These are the activations of a small network on made-up records, seen along a few directions, one row for each record.
After each row come some of the record's fields: Y, F, P, K, D.
Not every record has every field; a missing one is left out.
The largest differences between rows may come from other fields.
Strong random noise was added to every row along 2 fixed directions; ignore it. To show where, here is one row again and again, with new noise each time:
[ 424   32    5   49 -119  245 -255 -311    0  296   89  109  660  100
  -45 -234 -228]
[ 161  101   48  103   70  -42  -44 -297   -4 -141    3  103   20  197
 -104   10 -131]
[ 278    1  111  139   -5  294 -296 -247 -127  380  127  -18  874    9
   -3 -303 -148]
[ 638  113 -191 -111 -292   73 -119 -431  246   14   -8  355   71  306
 -141  -35 -359]

[ 493  -10  118  -34 -202  174 -132 -104   84  186   60  180  237  -59
   22  -29 -277]  {Y: y5, F: f2, P: p6, K: k2, D: d1}
[ 412   72 -633 -482 -517  299  -54  -10  328  428  -37  217  177  128
  -61 -214 -149]  {Y: y4, F: f1, P: p2, K: k4, D: d1}
[ 278   20 -724 -471 -497  267  -98  -39  368  431  -18  109  380  200
  -21 -289  -69]  {P: p1, K: k4, D: d3}
[ 438 -136   65    7 -263  260 -271 -113   10  443   73   80  766  -71
  112 -196 -226]  {Y: y5, F: f2, P: p2, K: k2, D: d2}
[-121  105 -208 -147    1   13   65  -17   26  -14   28  -23   45  103
  -50  -53   37]  {Y: y4, F: f2, P: p6, K: k3, D: d3}
[-128  -97 -237 -170 -183 -130  108  300  118   55  -73  -66 -168  -17
  149  192   79]  {Y: y5, P: p5, K: k5, D: d1}
[  57  -52 -265  -90 -258   63 -165  -13  134  363   -6  -54  429   65
   34 -132   41]  {Y: y1, F: f2, P: p3, K: k4, D: d1}
[-337  -41  137  188  254   36  -94    3 -212  107   68 -282  526  -37
   57 -161  150]  {Y: y5, F: f2, P: p1, K: k2, D: d3}
[ 234   48 -501 -237 -353 -246   25 -208  373 -154 -107  215 -319  382
  -23  149  -71]  {Y: y5, F: f2, P: p6, K: k5, D: d3}
[-248  -57  118  153  120   92 -100   74 -253  214  102 -194  493 -113
    0 -214  164]  {Y: y4, F: f1, P: p3, K: k3, D: d2}
[ 122   68 -408 -303 -211   88   61   98  180   60   31   82  -96   99
  -30  -34  -28]  {P: p5, K: k3, D: d3}
[ 398  102 -198 -104 -237  -35 -103 -417  303  -66  -38  248  -24  293
 -163  -60 -216]  {Y: y5, F: f2, P: p3, K: k1, D: d3}
[ 165  -44 -435 -272 -356  -95   28   57  268   66  -86  101 -110  149
   60   43  -31]  {Y: y5, F: f1, P: p5, K: k5, D: d3}
[-287   23  194   73  239   14  106  146 -144  -87   -5 -142 -156 -139
   21   30  111]  {P: p4, K: k1, D: d1}
[ 117 -216 -100 -143 -262  192  -98  418   20  483   58  -89  411 -289
  282   19   16]  {Y: y3, P: p6, K: k5, D: d1}
[ 842   -2  141 -106 -293  185  -71  -89  206   24   60  423 -225  -98
   -4  134 -435]  {Y: y3, P: p6, K: k2, D: d1}
[ -49   50   74    7   74 -147  141  -11   63 -272  -90   56 -520   50
  -22  188  -16]  {P: p4, K: k1, D: d1}
[  60   27 -128 -158  -98  102   23   70   32  115   28   17   98  -27
   20  -79  -31]  {Y: y1, P: p6, K: k3, D: d3}
[ 169  -22   34  -14  -47   10   17   53   35  -26  -10   64 -123    5
   77  115 -106]  {P: p2, K: k2, D: d1}
[ 189  -60 -586 -254 -411  -11 -103  -89  274  263  -66   59  310  280
   45 -153  -10]  {Y: y5, F: f1, P: p1, K: k5, D: d3}
[ 177   83  451  285  216 -289   94 -310  -77 -581  -65  243 -718   73
 -161  223 -139]  {Y: y5, F: f1, P: p6, K: k2, D: d2}
[ 244   73  204  129    8  230 -209 -380  -91  205  100  106  511   14
 -161 -323 -128]  {Y: y4, F: f2, P: p4, K: k2, D: d2}
[-191   48  269  256  421    9  -13 -206 -232 -191    5  -97   30  -30
  -24 -133  113]  {Y: y2, P: p4, K: k4, D: d3}
[ 138 -127  -11  104 -106  -32 -119   22  -32  177   16  -33  317   37
   95  -29  -24]  {Y: y5, F: f1, P: p1, K: k3, D: d1}
[-880    8   62  348  505 -330   65   56 -303 -211  -72 -449  -22   98
  -23   -4  488]  {Y: y1, F: f1, P: p1, K: k4, D: d1}
[ 186  -61  288  273   64 -122 -129 -312  -71 -142  -11   91  150  108
   -7   59 -147]  {Y: y5, F: f2, P: p2, K: k2, D: d2}
[-712  -38  -68   98  202 -373  177  170 -116 -249  -81 -276 -230   89
   41  186  350]  {Y: y4, F: f2, P: p3, K: k5, D: d2}
[ 325  -32  128  -71 -139  111   12   98   69   64   35  139  -86 -144
   25   63 -193]  {Y: y2, P: p3, K: k2, D: d1}
[-177   43 -487 -219 -137 -337  197  -23  311 -332 -186   50 -639  348
  -26  210  103]  {P: p1, K: k4, D: d3}
[-714   43 -281   29  187 -260  116  167  -86  -82  -11 -321  -23  146
  -21   90  397]  {Y: y4, F: f2, P: p3, K: k5, D: d1}
[ -16  -62   12  100   -9 -178  -22   38   14  -75   -7  -49  -25   70
   84  178   14]  {Y: y5, F: f2, P: p5, K: k3, D: d1}
[-302  -11  389  367  374 -312   86 -119 -224 -437  -57  -87 -333   52
  -61  141  103]  {Y: y5, F: f1, P: p1, K: k2, D: d2}
[-102   35  -78 -132    0  -17  106  105   77  -82  -45  -22 -224  -15
    6   52   13]  {P: p5, K: k1, D: d3}
[ 451  106  120  105  -15  -35  -98 -437   90 -202   21  268 -128  176
 -214 -114 -219]  {Y: y5, F: f1, P: p3, K: k2, D: d3}
[ -28 -209  271  208   37   25 -127  169 -186  172   96 -119  398 -220
  158    9   48]  {Y: y3, P: p3, K: k3, D: d2}
[ 496 -113   94   15 -269 -116  -47  -95  135  -87  -26  289 -200   28
   68  213 -247]  {Y: y2, P: p6, K: k3, D: d2}
[-405  -96 -303  -55  -50 -100   15  235  -24  210  -37 -264  283   62
  129   -6  246]  {Y: y4, P: p1, K: k5, D: d1}

Here are new rows. What are their fields?
[-115   79  416  191  404  -44   92  -36 -157 -382   23   -5 -427 -167
  -61   95   19]  {Y: y3, P: p6, K: k1, D: d3}
[ 620    4 -255 -322 -477   77   18   21  360   81  -36  333 -268   83
   19  145 -332]  {P: p5, K: k2, D: d1}
[ 560  -25   15   24 -275  151 -286 -289  175  265   35  177  457   70
  -33 -105 -278]  {Y: y5, F: f2, P: p5, K: k1, D: d1}
[ 105   65 -231  -79 -134 -362  124 -208  263 -404  -93  186 -539  348
  -92  254  -78]  {Y: y5, F: f2, P: p3, K: k3, D: d3}
[-253  -91 -195  -59    0  114  -91  161  -49  297   -7 -244  466  -47
  175 -177  183]  {P: p2, K: k4, D: d3}
[ 346   53  -62 -127 -193  -10   43 -126  217  -96  -71  242 -373   96
  -46  104 -194]  {P: p4, K: k1, D: d1}
[ -26   84   99   47  159   72   48   -7 -128  -61   22  -11  -56  -18
  -53  -51  -16]  {Y: y4, F: f1, P: p2, K: k2, D: d1}
[-131 -147  152  311   79 -216 -171 -102 -133  -11   29 -149  409   90
   97   67   80]  {Y: y5, F: f2, P: p5, K: k3, D: d2}
[-215 -110  499  354  339   89 -115  189 -416  165  118 -273  442 -336
  144 -111  146]  {Y: y5, F: f1, P: p6, K: k3, D: d1}
[ -13 -217 -170 -116 -265  190 -159  397   -9  596   55 -202  635 -220
  304  -81  102]  {P: p6, K: k5, D: d1}
[-483  -80   68   81  308   -1   59  256 -205  -18   -5 -295   95 -183
  153  -19  263]  {Y: y3, P: p2, K: k4, D: d3}
[ 210  -65  178   88  -41    2  -44   85  -69   63   36   46   14 -117
   86   62  -76]  {Y: y5, F: f1, P: p6, K: k3, D: d1}
[ 97 -19 161 111  77  41 -36 -36 -66   0  19   4  41 -17  56  13 -55]  {P: p4, K: k2, D: d1}
[ 383  -12  133  213 -131 -146 -209 -486  104 -100   11  210  187  262
 -120   18 -217]  {Y: y5, F: f2, P: p3, K: k2, D: d2}
[ 212   68  213  234   60 -201  -90 -401   93 -278  -35  148 -202  194
 -162  107 -134]  {Y: y5, F: f2, P: p3, K: k1, D: d1}
[-267 -124 -140  -19  -32   93  -57  295  -97  357   43 -252  406 -119
  180  -94  223]  {P: p4, K: k5, D: d1}
[  73 -131 -340 -161 -187   60  -61  144   92  213   -2  -32  265   20
  186  -36   44]  {Y: y3, P: p2, K: k5, D: d3}
[ 136  -96 -470 -321 -465 -216  120  158  342  -33 -147  159 -416  179
  106  260  -42]  {P: p5, K: k5, D: d2}
